Each row below is a small network's average activation on inputs in which a field has the value named, seen along a few directions.
Related values have similar rows: they may be neighbours, one step apart, or belong to one group.

Other fields vary at random and push rows far along one fixed direction, the same in every table; ignore that.

Field B:
b2: [  7.3  -4.7  -1.0   8.1   7.0   9.0  -5.2   2.0 -13.4  -1.2]
b3: [ 38.6  14.8  21.5  -1.2  28.8   6.2  -5.6 -29.8  -6.9 -17.9]
b1: [-49.0  -2.1 -19.9  14.6 -19.9  -6.5  -1.1  35.4   5.0  17.9]
b10: [ 12.5   8.7  -9.4  -4.0   4.1  -8.8   0.2 -10.6  19.8   6.5]
b7: [ 38.8  37.1   8.3 -18.2  16.7  -8.4   1.9 -22.0   9.3  -7.1]
b5: [ 18.6  -1.8  14.7  -4.2 -12.1  -7.5   2.0 -20.5   6.7 -14.6]
b8: [-73.2 -49.3 -22.2  14.4 -22.5  13.8  -4.8  39.3 -18.1  30.3]
b9: [-22.8 -32.3  -7.5   5.0  -3.0   3.7  -5.3  15.5 -13.3   6.5]
b6: [-12.7  12.0 -15.1  -5.5  -1.0  -0.4   7.8   6.0   6.2   1.3]
b4: [ 41.9  17.6  30.7  -8.9   2.0  -1.0  10.0 -15.2   4.6 -21.8]
The values of B form 3 separate groups.
Which other values are in the same group as b1? Give them in the order they are listed. -> b10, b7, b6
Which other values are in the same group as b4? Give them in the order they are listed. -> b5

Field J:
j1: [ 28.6 -13.6  26.7 -21.4  -5.8   2.2   8.6 -36.2  14.3 -19.5]
j8: [ 33.5   2.8  30.3  13.0   9.5  21.7  -0.8  -3.2 -32.9 -43.6]
j3: [-37.1  43.7   2.6   5.5 -23.9 -21.7  16.1  19.3  14.7  15.9]
j5: [-94.9 -47.8 -20.0  12.8 -54.4  23.4  -7.9  94.1   5.2  39.7]
j6: [ 84.4  40.7  30.9   1.4  80.9 -12.1 -16.5 -76.6 -34.3  -3.6]
j4: [-32.2  21.4 -52.1 -17.1   4.5   0.4   6.0  25.1   9.5  20.1]
j2: [-63.8 -87.0 -23.5  13.6 -42.7   1.5   3.6  37.9 -20.9  16.7]
j7: [ 15.5   8.2  -2.0   2.3 -29.8 -32.2 -13.5  -9.3  33.9 -13.3]
j9: [ 66.1  31.6   7.1 -10.1  61.6  16.9   4.5 -51.0  10.4 -12.4]
The values of J form a 3 by 3 grid.
Fewest steps between j7 and j6? -> 4
Each value of J is a pair of two hidden parts, and every pair occurs once (3 first parts, 3 second parts).
Changing only the second part turns j1 into j9. j7 has the same second part as j1; what does that change turn j7 into? -> j4
